Here are a small network's activations along a few directions, averaged over the inputs that share one value of a field.
Related values have similar rows: they may be neighbours, one step apart, or belong to one group.
In the rows, 500 means zero.
Strong random noise was added to every row along 2 fixed directions; ignore it. To show where, here is one row again and again, with new noise each time:
[474 385 426 479 585 491 519 415 513 493 479 452 492 588 585 550 386 647]
[239 766 816 525 348 806 413 759 281 688 639 792 382 223 531  13 652 207]
[622 655 569 539 387 374 549 562 425 417 617 549 537 394 475 470 564 343]
[547 482 469 502 512 427 537 462 486 452 530 478 516 522 541 540 449 538]


Values of Bevi:
w7: [568 596 412 550 304 407 557 609 463 453 527 525 537 466 482 458 629 433]
w14: [532 616 414 547 173 276 497 670 468 406 429 474 590 465 421 507 628 391]
w10: [460 531 684 470 691 709 420 417 520 596 521 543 472 377 435 425 460 404]
w11: [177 439 489 476 536 858 446 564 474 747 428 601 383 525 575 256 510 624]
w15: [529 321 232 496 540 352 554 377 593 426 397 356 554 700 582 691 400 769]
w1: [615 487 627 444 739 527 452 362 583 475 535 456 493 466 461 599 390 460]
w12: [566 597 677 506 604 553 496 452 499 521 582 557 509 398 420 496 498 360]
w6: [502 468 655 460 625 658 460 485 502 583 548 567 455 462 464 484 493 479]
w3: [251 487 394 514 291 567 368 686 492 557 349 516 472 536 557 363 609 553]
w8: [573 381 441 482 602 427 562 405 534 459 493 419 498 596 508 623 425 593]
w13: [433 593 706 495 493 629 479 595 412 585 580 623 435 377 456 328 578 336]
w2: [313 445 474 495 549 711 424 519 472 595 472 558 413 520 635 369 487 569]
w9: [494 484 601 491 617 597 487 474 515 534 542 531 451 495 493 494 486 479]
w4: [354 307 409 452 647 597 530 376 535 593 411 444 458 646 578 511 355 723]
w5: [370 648 520 534 213 515 440 718 435 540 443 578 504 409 450 328 660 354]
The values of Bevi form a line.
- How many steps from neighbour to neighbour lead from w1 to w13, at the fewest? => 5
- Which values are neighbours of w5? Give them in the order they are listed. => w7, w14
- Which values are neighbours of w2? Give them in the order they are listed. => w11, w4
- Which values are neighbours of w12? Give them in the order they are listed. => w10, w6
